A small network was shown many inputs. Here are its activations along a few directions, one row for each input.
Each table varies a few parts of the input and shows all the possible inputs, shuffled.
Descriptions start from the smaller parts, as in this example, which fits no table here: one of 5 places around a ring, together with either a single point or one of 11 places along a line or (one of 2 separate values, together with one of 6 places along a line).
Shared parts are said once, and a part with two or three values counts as separate values.
In the rows, zero is written as 128.

A family of inputs:
row 1: [115 144  78  70 159  80 150  65 152 147 142]
row 2: [159  77 177 177  55  69 186 114  94  35 149]
row 3: [127 167  76 147 126 145  85 117  76  76 171]
row 4: [147  83 209 165 128 190 142 201 149 170  68]
row 5: [145 143  67 113 167  99 154  71 124 133 111]
row 6: [163  58 206 157 112 199 118 202 132 181  75]
row 7: [154 150  68 118 148 131 132  62 111 105 106]
row 8: [154 136 242 170 131 115 139 243 115 136 118]
row 9: [101 142  69 133 168  75 136 141 108 133 190]
row 10: [ 84 118  55 125 163 103 137 113 131 170 136]
row 11: [104 155  86  91 111 164  83  66 126 109 137]
row 12: [ 83 144  76 149 150 105 104 142  94 131 195]
row 13: [133 123 235  98  99 152 143 190 188 178  95]
row 14: [106 143  62 137 121 174  88  87 101 115 117]
row 15: [157  72 230  89  89 193 104 183 166 174 106]
row 16: [ 64 132  83  97 136 126 102  93 142 160 162]
row 17: [178  83 237 158 124 157 101 236  93 134 130]
row 18: [144 141 234 184 127  83 136 252 148 119 114]
row 19: [141 153  89  68 159  91 149  49 149 126 131]
row 20: [141  97 232  95 106 185 129 184 185 164 100]
row 21: [141 111 213 169 120 158 156 208 153 184  62]
row 22: [ 75 141  85 104 119 158  83  81 134 140 156]
row 23: [170 172  79 130 153 106 127  93  87  70 157]
row 24: [131 113 204 184 117 128 152 217 189 169  54]
row 25: [149 163  92  73 140 122 126  41 137 102 125]
row 26: [161 164  77 124 171  74 151 101  99  97 163]
row 27: [ 95 154  76 159 134 138  86 132  84 110 189]
row 28: [162 110 239 166 140 148 125 237 112 124 124]
row 29: [158 177  73 133 134 134 102 103  73  56 155]
row 30: [134  63 185 115  30 102 186  60 153  76 122]
row 31: [ 77 130  62 150 128 166  88 102 108 147 135]
row 32: [139 154  62 122 130 161 105  73  99  94 100]
row 33: [ 66 121  61 141 145 133 106 113 119 169 141]
row 34: [135 155  69 124 172  62 153 116 104 118 176]
row 35: [122 127 227 112  96 121 139 198 225 160  89]
row 36: [118 132  57 116 167  88 154  86 127 154 123]
row 37: [141  49 158 173  44 109 201  80 125  77  92]
row 38: [136 165  86  75 121 152 101  50 125  88 121]
row 39: [ 82 130  74  82 154  94 134  93 154 161 157]
- The inputs of row 11 and row 14 match in every part but one. If row 35 is changed in the same way as row 11 into row 14, which row does it become? => row 24
- Describe the family of inputs behind these rows. => one of 3 separate values, together with either a single point or one of 4 places along a line or one of 8 places around a ring
- Which other rows does row 20 become when the choice among 3 separate values takes its other values? List them by row number. => row 4, row 28
- Which other rows does row 3 become when the place on the ring of 8 takes its other values? List them by row number. => row 9, row 12, row 23, row 26, row 27, row 29, row 34
- Which other rows does row 38 become when the place on the ring of 8 takes its other values? List them by row number. => row 1, row 11, row 16, row 19, row 22, row 25, row 39

A family of inputs:
row 40: [114  88 163 140  66 148 127 112 119  99 138]
row 41: [146 126 151 131 112 107 163  98 131 106 121]
row 42: [ 92 139  33  99 163  93 123  66 117 139 171]
row 43: [127 127 140 168 132 119 116 188 113 136 132]
row 44: [150 108 158  94 108 136 137 110 151 127  99]
row 45: [134 125 168 130 148 159 102 182 135 154 122]
row 46: [105 132  28 119 155 132 123  55 102 137 142]
row 47: [170 116 149 125 109 114 149 104 126  91 123]
row 48: [113 121 162 114 123 156 134 151 163 176 107]
row 49: [136 112 162 109 121 164 120 157 158 163 110]
row 50: [140 123 130 163 122 103 147 150 113  94 133]
row 51: [141 133 146 152 128 105 156 140 104 100 137]
row 52: [150 126 156 152 137 131 112 186 103 128 140]
row 53: [126 107 142 112 105 126 141 113 163 136  93]
row 54: [126 118 158 101 110 129 151 104 156 143  97]
row 55: [115 164  37 117 148 145 102  59  92 108 133]
row 56: [111 135 169 134 149 149 114 175 140 167 120]
row 57: [112 124 152 146 143 147 106 182 147 160 114]
row 58: [114 113 146 126 118 152 124 158 169 170 103]
row 59: [128 137 158 156 139 121 126 180 104 143 137]
row 60: [145 116 135 142 107 103 154 109 138  99 117]
row 61: [ 98 172  41  90 157  93 108  76 121 114 183]
row 62: [164 124 144 147 125 114 143 148  99  84 140]
row 63: [114 186  43 106 146 127  94  68 109  99 158]
- Describe the family of inputs behind these rows. => either a single point or one of 5 places around a ring or (one of 3 separate values, together with one of 6 places around a ring)
- Which other rows does row 59 become when the choice among 3 separate values takes its other values? List them by row number. => row 43, row 52
- Which other rows does row 52 become when the place on the ring of 6 takes its other values? List them by row number. => row 44, row 45, row 47, row 49, row 62

A family of inputs:
row 64: [127 143 159 171 135 161  94 217 111 150 111]
row 65: [137 126 129  89  96 172 119  84 144 108 102]
row 66: [112 125 171 153 129 146 116 203 114 144 151]
row 67: [169 120 183 163 104 142 128 170 111  80 124]
row 68: [122 121  96  98 153 193  85 123 148 189 105]
row 69: [ 99 166  50 146 177 118  98 125 109 129 143]
row 70: [111  59 171 206  73 141 149 159 111 116 119]
row 71: [115 155 153 113 166 100 149 158 161 182 118]
row 72: [147 162  68 126 127 105 137  81  97  71 156]
row 73: [101 144  60 118 142  87 105  98 100 108 195]
row 74: [156 139 170 114 120  77 162 130 167 105 101]
row 75: [ 82  98  53 176  93  88 151  70  94 106 144]
row 76: [149 111 136  86 102 162 132  59 121 113  99]
row 77: [113 140  40 127 194 120  99 122  96 143 153]
row 78: [167 116 165 114 123  85 180 117 149 110 110]
row 79: [177 112 184 165 109 143 134 161  98  81 128]
row 80: [142 176  70 130 130  96 123  81 100  67 154]
row 81: [ 99 109 128  82 102 160  91 102 155 151 141]
row 82: [121 152 175 158 144 151 104 204 103 151 127]
row 83: [ 86 150  60 125 166 102 117 111 105 126 185]
row 84: [ 88 126 121  94 127 173 103 114 161 172 135]
row 85: [134 139 133  90  96 166 107  84 152 106  96]
row 86: [141 116 147 155 151 165  96 216  97 162 122]
row 87: [160 148  76 124 130  97 148  55  78  80 154]
row 88: [143 120 128  89 100 172 123  73 131 110 104]
row 89: [136 121 125 110 176 115 141 168 159 193 116]
row 90: [184 100 191 161 111 137 142 143  92  84 124]
row 91: [100 154 123  97 147 179  92 109 151 181 110]
row 92: [106 144 106 116 139 188  82 127 163 179  96]
row 93: [127 110 178 151 108 131 101 192 112 125 159]
row 94: [166 134 187 165 105 136 117 175 115  76 120]
row 95: [ 81  68 120 136  65 161 139  84 151 141  95]
row 96: [ 94 177  66 127 186 108 108 108  98 132 159]
row 97: [118 113 158 101 126  77 149 147 167 155 145]
row 98: [105 126 149 111 148  96 163 159 170 175 140]
row 99: [171 105 170 110 123  79 187 101 141 112 104]
row 100: [120 147 137 129 158 112 137 171 173 181 104]
row 101: [100  69 151 153  90  86 197 116 168 147 104]
row 102: [159 124 165 112 118  87 174 128 161 107 108]
row 103: [153 156  67 129 132 104 142  71  86  75 159]
- Describe the family of inputs behind these rows. => one of 4 separate values, together with either a single point or one of 4 places along a line or one of 5 places along a line
- The inputs of row 67 and row 72 match in every part but the choice among 4 separate values. If row 82 is changed in the same way as row 67 into row 72, which row does it become? => row 96
- The inputs of row 98 and row 84 match in every part but the choice among 4 separate values. If row 101 is changed in the same way as row 98 into row 84, which row does it become? => row 95
- Which other rows does row 83 become when the place on the line of 5 takes its other values? List them by row number. => row 69, row 73, row 77, row 96
- Which other rows does row 68 become when the choice among 4 separate values takes its other values? List them by row number. => row 77, row 86, row 89

A family of inputs:
row 104: [163 118 172 119 108 178 119 132 149 127  76]
row 105: [119 172  78 119 174 126 111  90  79 127 158]
row 106: [147 118 209 118 131 100 165 171 173 143 117]
row 107: [145 129  73  88 132 100 124  87 143 110 137]
row 108: [105 191  74 132 164 117 106  95  98 108 151]
row 109: [ 77 161  57 124 132 123 131  61 122 122 145]
row 110: [152 123 198 101 100 169 114 144 163 135 103]
row 111: [133 158  87  85 150 113 146  52 109 123 134]
row 112: [150 132 151 146 132 185  96 171 116 136 103]
row 113: [138 137 177 128 122 176  91 184 128 146 128]
row 114: [130 140  64 122 158 112  92 126 113 113 161]
row 115: [149 127 140 166 148 151 128 181 114 140  93]
row 116: [108 109  55 105 144 129 127  70 112 140 160]
row 117: [161 111 177 143 132 102 172 157 161 147  86]
row 118: [109  92 149 165 122 108 158 163 144 171 103]
row 119: [131 131 185 147 147 111 139 210 138 157 139]
row 120: [102 111  49 115 126 118 115  90 134 125 156]
row 121: [129 133 194 126 129 143 110 208 134 148 143]
row 122: [113 173  67 137 149 107  91 121 117 100 156]
row 123: [101 101 170 123  92 173 103 144 147 159 119]
row 124: [130  83 150 174  70 107 153 107  90  70 151]
row 125: [112  92 132 161 118 150 141 142 133 154  84]
row 126: [162 119 155 175 101 115 139 152  72  57 154]
row 127: [ 93  97 190 121 100 138 120 172 151 157 134]
row 128: [151 126  80  78 150 111 138  67 119 123 142]
row 129: [127 164  75 102 121  94 125  82 149  97 132]
row 130: [ 85 144  50 129 117 113 115  87 140 113 151]
row 131: [ 92 142  63 112 144 132 134  55 103 140 153]
row 132: [178 106 175 149  76 104 168 107 103  51 126]
row 133: [119 180  83  96 136 103 143  57 129 104 126]
row 134: [163 112 160 140 126 144 154 139 147 130  66]
row 135: [ 96  97 182 143 118 105 150 176 153 167 131]
row 136: [135 138  69 112 174 124 105 106  90 127 164]
row 137: [145 126 155 169 152 112 145 201 127 158 112]
row 138: [111  97 144 140 102 182 107 132 135 151  94]
row 139: [145 118 217  98 111 134 134 169 170 132 119]
- The inputs of row 130 and row 122 match in every part but one. If row 124 is changed in the same way as row 130 into row 122, which row does it become? => row 126
- Describe the family of inputs behind these rows. => one of 3 separate values, together with either a single point or one of 5 places around a ring or one of 6 places around a ring
- Which other rows does row 107 become when the choice among 3 separate values takes its other values? List them by row number. => row 114, row 120
- Which other rows does row 107 become when the place on the ring of 5 takes its other values? List them by row number. => row 111, row 128, row 129, row 133

A family of inputs:
row 140: [112 166  29  73 175 114 123  42 134 147 144]
row 141: [145  98 206 148 113  91 172 171 139 115 123]
row 142: [124 121 172 129 130 185 102 177 144 163  92]
row 143: [136 180  42 130 146  94 119  67  77  53 175]
row 144: [110 117  59 156 113  98 144  60  92  93 139]
row 145: [122 186  25  74 189 112  91  62  99 126 170]
row 146: [124 130 174 132 127 195  98 170 142 167  86]
row 147: [ 88 157  29 143 165 133  87 111  79 129 180]
row 148: [152  99 204 152 110  98 168 169 138 118 124]
row 149: [ 77 128  35 138 155 129 111  90 105 156 151]
row 150: [143 167  49  86 141  87 159  16 132  86 131]
row 151: [162  97 191 140  91 165 133 150 124 110  99]
row 152: [122 123  48 118 124  90 167  35 127 100 117]
row 153: [129 123 169 135 130 175 103 179 152 161  99]
row 154: [106 182  24 112 186 125  85  98  84 117 188]
row 155: [119 149  50 162 122 101 119  80  68  65 169]
row 156: [ 90 130  28 103 159 118 133  61 135 161 130]
row 157: [159  94 198 145  98 132 144 159 131 112 110]
row 158: [125 125 174 135 131 142 123 194 154 169 106]
row 159: [152 102 205 146 103 106 163 170 135 117 119]
row 160: [165  98 189 146  94 156 134 152 132 108 106]
row 161: [129 118 174 134 132 161 105 184 149 164 100]
row 162: [121 126 183 137 136 125 131 199 159 174 116]
row 163: [164  94 193 145  97 142 137 158 128 111 106]
row 164: [160 101 195 144  96 122 157 167 131 113 111]
row 165: [124 123 177 135 134 135 126 197 155 171 116]
row 166: [163 105 193 144  88 174 131 145 124 115  95]
row 167: [ 64 135  66  73 117 145  91  63 142 147 170]
row 168: [157  98 199 145 100 117 159 169 131 116 119]
row 169: [124 119 178 135 134 151 112 187 153 167 104]
row 170: [120 124 182 142 140 118 136 198 161 175 120]
row 171: [117 122 184 139 141 111 140 201 163 171 120]
row 172: [ 95 128  86  88  83 119 119  37 137  87 161]
row 173: [152 187  41  89 152  85 128  34  97  65 156]
- The inputs of row 156 and row 152 match in every part but one. If row 158 is changed in the same way as row 156 into row 152, which row does it become? => row 164
- Describe the family of inputs behind these rows. => one of 2 separate values, together with either a single point or one of 6 places around a ring or one of 10 places along a line
- Which other rows does row 155 become when the choice among 2 separate values takes its other values? List them by row number. => row 147

A family of inputs:
row 174: [ 69 139 130 132  98 141 108 133 149 146 151]
row 175: [173 118 208 190 139 135 108 225 110 132 130]
row 176: [125 117  76 125 173 128 145 108 131 174  99]
row 177: [151 151 138  71 136 117 110 111 152 106 151]
row 178: [109 189  93 134 118 159  97 109 135 121 105]
row 179: [114 151 103 103 167  81 140 133 163 152 126]
row 180: [104 133 133 147 133 103 123 160  97 129 192]
row 181: [157 100 103 151 102 115 153  64 104  93  99]
row 182: [ 98  91  97 121 148 118 142 125 141 181 125]
row 183: [ 91 122 124 113 150  97 149 133 153 179 145]
row 184: [162 166 126  80 150 154 113  86 128 110 129]
row 185: [113  96 103 156 136 129 114 152  75 127 172]
row 186: [ 96 174 106 124 111 125  92 132 162 117 129]
row 187: [113 105 151 133  87  86 165  98 132 103 149]
row 188: [168  92 210 170  79 132 199 175 155  93  83]
row 189: [122 117 156  79 117 130 120 114 143 136 169]
row 190: [150 113 178 146 150 127 154 194 172 198  84]
row 191: [107 136  78 145 113 182  93 107 127 135 101]
row 192: [ 76 107 106 141  98 171  97 122 136 144 130]
row 193: [147 125  76 160 161 141 113 136  59 111 144]
row 194: [131  85 132  84 116 163 113 104 125 138 151]
row 195: [124  73 125 143  82 107 155  87 112 106 126]
row 196: [100 119 214 161 114 174 103 192 153 140  69]
row 197: [132 164 109 136 155  86 116 160 105  90 172]
row 198: [153 152 117 138 111  98 160  70 116  76 106]
row 199: [125 165  92 113 178 109 147 110 140 159 104]
row 200: [179 111 223  83 104 164 120 183 132 152  93]
row 201: [148 180  92 146 165 119 120 137  74  93 148]
row 202: [161 113 114  90 144 179 112  82 116 127 127]
row 203: [141 137 130 126 104  71 158  97 142  71 132]
- Describe the family of inputs behind these rows. => one of 5 separate values, together with either a single point or one of 5 places around a ring
- The inputs of row 186 and row 203 match in every part but the choice among 5 separate values. If row 192 is changed in the same way as row 186 into row 203, which row does it become? => row 195
- List by row number the other rows that have the choice among 5 separate values in common with row 175. => row 180, row 185, row 193, row 197, row 201
